Each row below holds a small network's activations on one input, seen along a few directions.
Each table varies a few parts of the input and shows all the possible inputs, shuffled.
A made-up example of a description, with smaller parts first: one of 6 places along a line, together with either a single point or one of 9 places around a ring or (one of 2 separate values, together with one of 5 places around a ring).
Shared parts are said once, and a part with two or three values counts as separate values.
(in the rows, 128 means zero)

Other details of the inputs vary at random and push rows far along two fixed directions, the same in every table; ignore that.

Rows:
r1: [133 115 132 126 103 133 158 122 124 131 121]
r2: [131 110 132 123 112 140 154 128 122 135 118]
r3: [144 136 118 120 101 128 150 119 122 146 118]
r4: [147 140 117 123  92 121 152 112 124 144 121]
r5: [124 136 120 130 112 142 149 137 144 150 114]
r6: [144 137 120 121 107 132 149 124 121 149 114]
r7: [120 126 103 175 158 100  73 177 119  87 159]
r8: [ 77 185 173  17 219 129 103  55 177  85 147]
r9: [139 115 119 114 106 135 146 123 115 137 111]
r10: [120 120 121 126 102 139 155 132 133 124 114]
r11: [137 113 129 119 122 140 147 132 125 146 107]
r12: [144 129 122 114 106 135 144 127 118 143 113]
r13: [131 110 132 123 119 143 152 131 122 140 115]
r14: [137 120 105 165 166  95  65 169 104  96 158]
r15: [116 128 109 185 143  90  81 167 128  76 172]
r16: [125 116 134 138 121 147 152 130 145 163 125]
r17: [137 110 127 116 113 136 149 127 117 134 111]
r18: [144 138 103 167 145  80  65 156 111  93 172]
r19: [140 115 127 119 103 129 153 120 119 130 114]
r20: [137 123 107 169 171  99  63 173 114 109 159]
r21: [ 76 185 173  18 222 132 101  58 181  91 148]
r22: [142 133 104 165 153  88  63 164 109  97 167]
r23: [131 112 132 127 124 146 148 133 135 157 115]
r24: [137 110 128 116 119 140 148 130 117 138 107]
r25: [144 139 123 123 110 132 149 127 127 155 114]
r26: [143 140 123 125 113 135 147 129 131 160 116]
r27: [142 120 119 117  98 127 150 116 116 133 115]
r28: [124 131 122 125 108 142 149 138 139 140 112]
r29: [124 114 134 133 108 142 159 126 132 140 129]
r30: [125 118 136 137  98 135 164 120 134 135 132]
r31: [137 123 107 167 169  96  64 171 110 103 158]
r32: [ 99 140 149 212 131  89  40 134  99  98 142]
r33: [132 112 133 126 122 143 150 132 131 150 114]
r34: [ 59 166 182  36 223 138 117  56 184  82 158]
r35: [125 116 135 136 118 145 155 129 141 156 124]
r36: [137 113 129 121 125 143 145 133 129 152 108]
r37: [131 140 159 161  76 169 126  79 116 133  95]
Each input here is: either one of 2 separate values or (one of 5 places along a line, together with either a single point or one of 6 places along a line).
Q: Which other rows does r3 become when the place on the line of 6 takes its other values? List them by row number.
A: r2, r9, r17, r22, r29

Rows:
r38: [116 107 130 201 134 113  89 169 120  89 164]
r39: [ 77 193 165  69 209 113  88  74 175  74 168]
r40: [ 96 184 145  34 208  84  84  70 148  54 158]
r41: [205 109  92 124  36 129 164 149  61 200  64]
r42: [120 148 141  29  95 142 203  55 139 126  92]
r43: [113 141 184  68 136 198 162  53 151 186  63]
r44: [160  88  99 172  18 150 198 147 103 168  97]
r45: [100 124 162  53  94 171 203  57 159 119  98]
r46: [100 192 167  61 228 131  62  69 160  97 149]
r47: [164  69  81 143 228  90 120 233 141 144 210]
r48: [104 117 135 211 145 110  81 165 127 121 154]
r49: [172  61  52 126  94 166 226 251 136 212  83]
r50: [ 57 170 187  88 223 128  79  74 178  89 151]
r51: [150 147 111 181 145 108  70 160 111 121 155]
r52: [ 85 137 172  67 101 179 203  61 163 141 101]
r53: [126 139 113 193 130  97  90 165 124 106 171]
r54: [130 124 133 200 160 124  62 159 114 134 138]
r55: [143  95 107 172 136  98  87 161  91  62 154]
r56: [174  79  95 157  24 146 198 147  78 155  84]
r57: [ 94  98 141 216 149 122  79 166 123 116 151]
r58: [157 145  94 165 135  88  69 157 109 114 155]
r59: [198 109  87 131  28 126 178 148  69 185  73]
r60: [107 156 144  46  89 150 204  55 164 138 104]
r61: [137 163 147  30 109 161 169  53 145 169  79]
r62: [ 96  87 149 217 148 124  79 170 122 106 147]
r63: [147 144  94 173 126  79  83 160 118 102 163]
Q: What do these inputs look like to the network?
A: either one of 2 separate values or (one of 4 places along a line, together with one of 6 places along a line)
Q: What sort of input is r48?
A: one of 4 places along a line, together with one of 6 places along a line
Q: Which other rows does r55 become when the place on the line of 4 takes its other values? List them by row number.
A: r38, r45, r62

Rows:
r64: [113 168 120 129 189  77  52 128 134  65 184]
r65: [ 73 156 176  32 195 140 123  53 163  84 128]
r66: [153  94 109 249  66 117 112 183  91 142 132]
r67: [128 137 121 152 167  98  61 146 115 104 150]
r68: [167 111  97 240  76 113  91 189  83 147 127]
r69: [130 133 137  54 125 159 184  92 151 163  96]
r70: [156 119  93 164 135 112 125 190 125 150 146]
r71: [167 105 118 116  61 161 194 125 108 192  73]
r72: [112 150 138 180 155 105  59 132 127 105 162]
r73: [ 96 137 156  31 172 152 163  77 166 117 122]
r74: [113 122 138  58 123 162 207 109 164 158 109]
r75: [103 151 123 131 187  79  60 129 136  49 188]
r76: [122 120 143 138  88 152 155 110 124 136 101]
r77: [160  88 122 119  53 166 209 131 105 181  74]
Q: What do these inputs look like to the network?
A: one of 2 separate values, together with either a single point or one of 6 places along a line
Q: Changing only the choice among 2 separate values turns r74 into r70. The same change can be made to r65. Which row results?
A: r67
